Q: -5.67 +4.98 -0.94 -7.09 +7.06 -1.00 -2.36 -7.34 -7.17 -8.07
S: +7.02 +0.54 +3.39 +2.59 -4.79 +3.02 -7.83 -0.87 -4.70 -6.78
F: -7.31 +3.88 -4.68 +0.50 -8.23 +8.35 +6.59 -2.08 +3.96 -1.50
W: +5.36 +2.50 -4.34 +0.06 -1.13 +1.23 -5.96 -2.96 +6.40 -0.95
P: -8.62 +8.32 +0.54 +2.78 +1.60 -5.96 +2.57 +4.97 -2.36 +0.68
N: +2.21 +7.54 -5.44 +6.17 +8.25 +1.07 +0.88 -1.24 +0.71 -4.73
G: -4.34 +2.20 +8.26 -5.60 -2.78 -7.27 +6.60 -2.08 +5.53 -3.37
tail: +7.06 -1.00 -2.36 -7.34 -7.17 -> -8.07
tail: +6.60 -2.08 -> +5.53 -3.37

X: -3.65 +4.37 +7.74 +4.79
L: +7.28 -4.43 -6.98 -2.66
K: +7.28 -4.44 -0.81 +5.68
T: +3.35 +3.44 +7.74 -4.29
M: -3.84 -6.11 -4.79 -2.81
Z: -3.66 +4.37 +7.74 -4.30
tail: +7.28 -4.44 -> -0.81 +5.68
tail: -3.65 +4.37 -> +7.74 +4.79
tail: -3.65 +4.37 +7.74 -> +4.79
tail: -6.11 -4.79 -> -2.81
find: -3.84 -6.11 -4.79 -2.81 -> M
find: -3.65 +4.37 +7.74 +4.79 -> X
tail: +7.28 -4.43 -6.98 -> -2.66

E: -8.57 +7.91 +8.36 +8.87 +3.12 +8.97 -7.97 +8.45
J: -8.70 +8.66 +8.38 +8.14 -8.97 +6.33 -5.83 +8.43
A: +7.67 -6.84 -8.37 -8.49 -7.95 -6.06 +7.73 -7.18
B: -7.91 +9.09 +8.12 +8.86 -7.33 -8.80 +8.43 +7.15
D: +8.62 -8.80 -7.15 +3.91 -9.31 -7.15 +8.32 -8.40
V: +7.67 -6.84 -8.37 +8.77 -7.95 -6.06 +7.73 -7.18
R: -5.54 +7.81 -7.42 +7.92 -8.47 +8.43 +6.43 +7.96
tail: -7.15 +3.91 -9.31 -7.15 +8.32 -> -8.40
tail: +8.14 -8.97 +6.33 -> -5.83 +8.43

